Each row below holds a small network's activations on one input, seen along a few directions.
In each table, some parts of the input vary, and every possible input appears once, in random order.
A made-up example of a description, with smaller parts first: one of 2 separate values, together with either a single point or one of 9 places along a line or (one of 4 places along a line, together with one of 5 places around a ring).
Shared parts are said once, and a part with two or three values counts as separate values.

Other details of the inputs shift rows strongly along two fixed directions, in all tables alike. That doesn't count.

Rows:
row 1: 34	-30	11	-22	-4	-1	-23	5	-10	13	17	-3	13
row 2: 56	27	41	-27	-55	38	-84	-59	0	-32	27	-49	-10
row 3: -47	7	15	19	-6	-11	21	-4	22	16	-3	9	29
row 4: -54	15	-1	30	7	19	21	7	32	17	-10	38	-7
row 5: 39	-73	-58	-5	48	-22	29	57	-15	25	-2	20	-13
row 6: -48	16	1	16	11	10	19	12	30	18	-18	30	-13
row 7: -80	44	33	22	-26	24	15	-17	38	26	1	18	28
row 8: -75	43	39	18	-24	23	10	-22	43	24	-9	19	33
row 9: -87	62	17	25	6	31	17	-25	27	-14	-8	48	16
row 10: 30	-68	-46	-15	33	-55	37	57	-30	30	15	-10	8
row 11: -84	42	34	34	-24	7	19	-22	37	12	0	13	27
row 12: -54	17	3	34	3	9	36	3	18	-8	-21	52	-12
row 13: 74	25	-17	-40	-4	20	-58	-40	-24	-62	8	-44	-30
row 14: -53	13	30	32	-3	-12	24	-14	10	22	-15	20	28
row 15: 13	-11	-22	-1	8	13	-9	12	2	-3	-3	-5	-28
row 16: -74	55	33	34	-7	31	11	-14	55	9	-26	35	-2
row 17: 18	-18	15	-25	-5	-6	-17	11	-10	18	17	-5	6
row 18: 62	25	18	-17	-42	7	-57	-47	2	-40	10	-71	-8
row 19: 50	42	25	-33	-54	29	-69	-57	6	-28	10	-71	-16
row 20: 48	36	33	-6	-49	16	-66	-68	-16	-42	3	-72	-19
row 21: 91	9	-12	-26	-24	12	-52	-35	-19	-65	-10	-43	-58
row 22: 43	-77	-42	-8	41	-63	39	55	-52	37	7	-6	5
row 23: -58	31	2	12	23	15	21	-8	16	-9	-12	46	19
row 24: 35	-16	-18	1	6	0	2	0	-8	-29	-18	12	-26
row 25: -54	15	2	26	6	6	33	11	12	-10	-25	44	-17
row 26: 17	-42	-14	9	27	-45	34	34	-28	29	-2	2	17
row 27: 29	7	-23	-17	26	3	-6	1	-15	-29	1	2	-3
row 28: 78	-3	-5	-28	-35	2	-58	-33	-21	-40	21	-83	-19
row 29: 43	-62	-52	-1	46	-36	46	62	-29	1	-13	31	-19
row 30: -44	34	-4	3	16	19	6	-7	2	-21	-4	23	2
row 31: 17	-43	1	-16	19	-21	11	43	-13	35	16	16	21
row 32: 39	-62	-42	-19	32	-35	33	61	-24	40	14	-3	17
row 33: -11	16	11	-8	-23	16	-13	-10	7	7	8	-24	6
row 34: 43	-83	-46	3	39	-55	39	51	-53	33	16	-1	10
row 35: -37	7	35	-3	-13	12	-9	2	8	20	12	13	16
Description of these inputs: one of 5 places around a ring, together with either one of 3 separate values or one of 4 places along a line.
The inputs of row 3 and row 11 match in every part but the place on the ring of 5. If row 8 is changed in the same way as row 3 into row 11, which row does it become? -> row 7
List by row number the other rows that have the place on the ring of 5 in common with row 28. -> row 15, row 20, row 25, row 30, row 33, row 35

Rows:
row 36: 83	-35	-29	-14	2	-9	-20	2	-36	-33	-3	-18	-42
row 37: 79	-36	-31	-52	3	15	-38	17	-17	-16	30	-18	-9
row 38: -68	-21	-10	-6	47	-4	49	67	9	56	4	70	23
row 39: 89	-31	-37	-14	6	-4	-18	6	-16	-25	-7	-29	-41
row 40: -73	-17	-31	34	39	-21	72	52	10	29	-15	52	3
row 41: -70	-23	-11	22	32	-42	75	46	-6	57	3	37	49
row 42: 29	-8	-9	-24	6	30	-36	-1	-1	1	20	-2	-2
row 43: 75	-20	-47	-22	16	-12	-14	-5	-39	-41	1	-36	-20
row 44: -8	65	49	2	-66	30	-56	-73	27	-25	6	-61	-8
row 45: -79	89	98	33	-71	40	-31	-77	48	-10	-17	-5	13
row 46: -72	90	85	32	-67	39	-31	-72	67	1	-22	-13	12
row 47: -65	-18	-17	30	53	-33	73	41	-4	19	-19	70	18
row 48: 80	-36	-9	-22	-1	-30	-25	-3	-42	-12	20	-46	5
Describe the family of inputs behind these rows. -> either one of 3 separate values or (one of 2 separate values, together with one of 5 places around a ring)

Rows:
row 49: 28	6	-3	-23	-15	15	-40	-7	-19	-11	26	-40	2
row 50: 3	37	-3	6	-4	27	-16	-8	41	-40	-17	12	-38
row 51: -21	-24	-17	20	-4	-21	23	3	6	24	4	-11	5
row 52: -13	42	-3	8	1	18	-12	-16	12	-58	-1	10	-31
row 53: 1	-13	9	9	-3	-20	22	22	13	29	-17	10	-9
row 54: 9	34	41	-10	-36	37	-46	-28	30	-3	-1	3	-6
row 55: 37	-16	-5	-9	8	-35	3	-4	-28	-9	-5	-7	11
row 56: 37	-20	-6	-29	3	8	-10	26	3	20	12	-14	-11
row 57: 31	-2	-40	-16	39	-13	3	12	-7	-50	-2	6	-17
row 58: -63	16	-8	31	32	17	21	1	14	6	-32	50	-24
row 59: -26	-21	-9	-9	5	4	2	27	4	26	10	2	12
row 60: 31	-9	-48	-7	11	11	16	10	-31	-40	-3	11	-26
row 61: 31	5	-9	7	-24	-10	-18	-30	-17	-14	19	-53	-3
row 62: -58	-10	25	19	4	16	15	7	20	22	2	47	23
row 63: 40	-13	12	-4	-29	-9	-29	-24	-13	-18	-6	-23	-23
row 64: -14	32	30	10	-26	-1	-4	-23	-6	-11	0	-29	-8
row 65: -57	13	27	32	-5	-20	33	3	-3	16	-9	36	14
row 66: -11	16	29	-20	-23	22	-32	-18	12	-1	6	-3	-7
row 67: -53	9	15	34	-9	-6	30	20	36	38	-22	9	12
row 68: 34	-14	-5	-31	15	-10	-15	4	-23	-3	14	5	22
row 69: 23	-35	-18	0	-8	-20	-4	14	-14	5	-2	-36	-9
row 70: 72	-58	-27	-23	1	-31	-6	20	-37	-2	7	-48	-30
row 71: 1	36	21	21	-44	16	-22	-46	40	1	-5	-39	-7
row 72: -69	6	21	-2	2	10	21	17	21	32	4	27	10
row 73: -22	-34	-9	-4	29	-20	31	46	-24	34	19	48	21
row 74: -16	15	6	-8	-25	25	-27	-30	21	5	21	-21	6
row 75: 29	-14	-28	-2	7	-31	8	-11	-15	0	10	-38	22
row 76: 35	0	3	-17	-1	-27	-6	-14	-21	-13	-6	-25	5
row 77: -60	17	27	25	-4	-20	36	8	-1	20	-10	25	11
row 78: -26	-61	-18	-7	34	-24	39	61	-13	47	9	57	16
row 79: -63	18	25	2	5	3	19	15	4	27	10	39	21
row 80: 43	-6	15	14	-19	-4	-22	-29	-26	-30	6	-27	-5
row 81: -42	6	28	32	-9	-11	30	11	29	33	-24	39	4
row 82: -4	60	-4	-6	-13	37	-9	-50	9	-63	-22	3	-8
row 83: -57	35	-9	24	49	5	30	-6	6	-4	-31	47	2
row 84: -58	22	22	-8	17	-3	21	8	11	23	-1	38	39
row 85: 27	-12	-18	-6	7	-29	2	5	-21	-4	-3	-38	19
row 86: -3	18	31	5	-16	27	-28	-28	-3	-16	19	4	13
row 87: -45	22	-18	23	4	30	45	15	33	-1	-34	57	-12
row 88: 38	-23	-4	-17	21	-2	-13	-1	-19	-9	16	2	30
row 89: -18	-38	-57	5	32	-1	56	44	-11	-2	-18	52	-17
row 90: 41	-23	-4	-4	-5	-17	6	19	0	15	-6	-28	-21
row 91: 60	-67	-51	-7	21	-47	15	50	-57	11	16	-38	-2
row 92: -1	38	27	-9	-35	42	-44	-20	36	2	2	-27	0
row 93: -11	58	8	18	1	37	-30	-47	-3	-41	-17	1	-37
row 94: 68	-59	-43	-27	36	-55	26	38	-51	7	8	-33	4
row 95: -2	-29	-45	20	58	-3	37	46	-1	27	-28	48	-27
row 96: 36	10	-14	-29	-4	7	-33	-30	-6	-11	27	-41	24
row 97: 3	-33	-23	-29	43	-25	30	44	-23	27	16	9	27
row 98: 12	25	45	29	-39	21	-25	-44	31	-14	-18	-13	-8
row 99: -49	11	26	1	1	13	16	25	35	42	-6	42	12
row 100: 49	-36	-2	-8	4	14	-18	16	2	10	11	5	2
row 101: 34	2	-25	-12	3	13	-29	-8	7	-59	-3	-8	-48
row 102: 36	-9	12	-12	-27	-9	-26	-20	-10	-14	-6	-33	-26
row 103: -12	35	14	-17	-8	17	-28	-21	8	-8	8	-23	30
row 104: 2	38	41	18	-23	6	-20	-60	8	-35	-12	-17	20
row 105: 20	-17	-27	-15	3	-2	-9	4	-19	10	39	-23	12
row 106: 0	37	18	-4	-36	40	-38	-36	41	6	14	-26	3
row 107: 20	-14	-7	-27	7	-2	-7	18	-28	6	28	-17	-2
row 108: -55	-11	27	43	-4	-8	31	-3	17	16	-17	33	12
Describe the family of inputs behind these rows. -> one of 4 places along a line, together with either one of 3 separate values or (one of 2 separate values, together with one of 6 places along a line)
The inputs of row 98 and row 104 match in every part but the place on the line of 4. If row 87 is changed in the same way as row 98 into row 104, which row does it become? -> row 82
The inputs of row 58 and row 83 match in every part but the place on the line of 4. If row 62 is changed in the same way as row 58 into row 83, which row does it become? -> row 88
Start at row 71 and move only the place on the line of 6, one step at a time. The first step leads to row 67. Which rows follow, in order? -> row 90, row 53, row 81, row 98
Which other rows does row 96 become when the place on the line of 6 takes its other values? List them by row number. -> row 68, row 84, row 88, row 97, row 103
Which other rows does row 60 become when the choice among 3 separate values takes its other values? List them by row number. -> row 52, row 93
Which other rows does row 62 become when the choice among 2 separate values takes its other values? List them by row number. -> row 108
Start at row 76 and move only the place on the line of 4, one step at a time. The first step leads to row 77. Which rows follow, in order? -> row 102, row 53

Rows:
row 109: -43	2	6	17	2	-5	26	14	6	19	-6	19	4
row 110: 42	-26	-19	-22	5	-4	-15	10	-23	-2	18	-18	-8
row 111: 13	-29	-20	-12	17	-12	6	24	-16	12	15	-1	7
row 112: 15	-32	-19	-3	10	-18	14	25	-12	12	1	-2	-9
row 113: 30	-1	-1	-11	0	-6	-14	-11	-10	-9	2	-19	6
row 114: -45	2	4	17	6	-9	25	10	6	17	-2	14	13
row 115: 53	18	11	-19	-26	11	-47	-41	-11	-36	8	-44	-6
row 116: -38	2	14	13	5	-4	22	11	2	16	-5	28	11
row 117: 15	-27	-24	-3	13	-22	18	21	-15	9	6	-8	6
row 118: -44	2	5	17	4	-8	25	10	4	18	-2	18	7
row 119: 43	-27	-13	-16	5	-13	-11	5	-29	-7	12	-14	-6
row 120: 24	-5	-2	-15	-7	9	-20	-1	-9	-5	10	-15	-9
row 121: -38	2	6	21	4	-7	27	14	17	20	-10	21	4
row 122: -5	4	13	7	-3	0	0	-2	7	2	-5	9	2
row 123: 46	-29	-18	-23	3	-4	-15	14	-15	-1	11	-17	-12
row 124: -32	-1	12	18	7	-4	23	8	15	19	-12	30	14
row 125: -6	2	4	12	-7	1	5	-4	13	6	-9	-1	-2
row 126: 26	5	-24	-2	6	8	-8	-8	-7	-33	-10	-7	-28
row 127: -40	2	11	13	9	-9	21	7	2	14	-1	23	19
row 128: -37	0	14	12	5	-6	22	11	8	16	-8	29	9
row 129: 27	5	-23	-11	9	16	-15	-4	-4	-30	-4	0	-23
row 130: 22	-31	-26	-15	19	-14	10	27	-16	12	14	-3	10
row 131: -37	2	8	10	7	3	19	17	19	23	-3	27	10
row 132: 34	43	20	-9	-38	21	-51	-57	8	-35	-1	-55	-10
row 133: 49	-18	-32	-12	22	-2	-4	6	-23	-31	-5	2	-24
row 134: -32	49	30	3	-20	24	-18	-35	28	-5	-3	-7	14
row 135: -42	86	64	14	-56	55	-47	-73	55	-22	-13	-11	0
The inputs of row 114 and row 127 match in every part but one. If row 109 is changed in the same way as row 114 into row 127, which row does it become? -> row 116
Describe the family of inputs behind these rows. -> one of 3 separate values, together with either a single point or one of 8 places along a line
List by row number the other rows that have the choice among 3 separate values in common with row 120. -> row 110, row 111, row 123, row 129, row 130, row 131, row 134, row 135
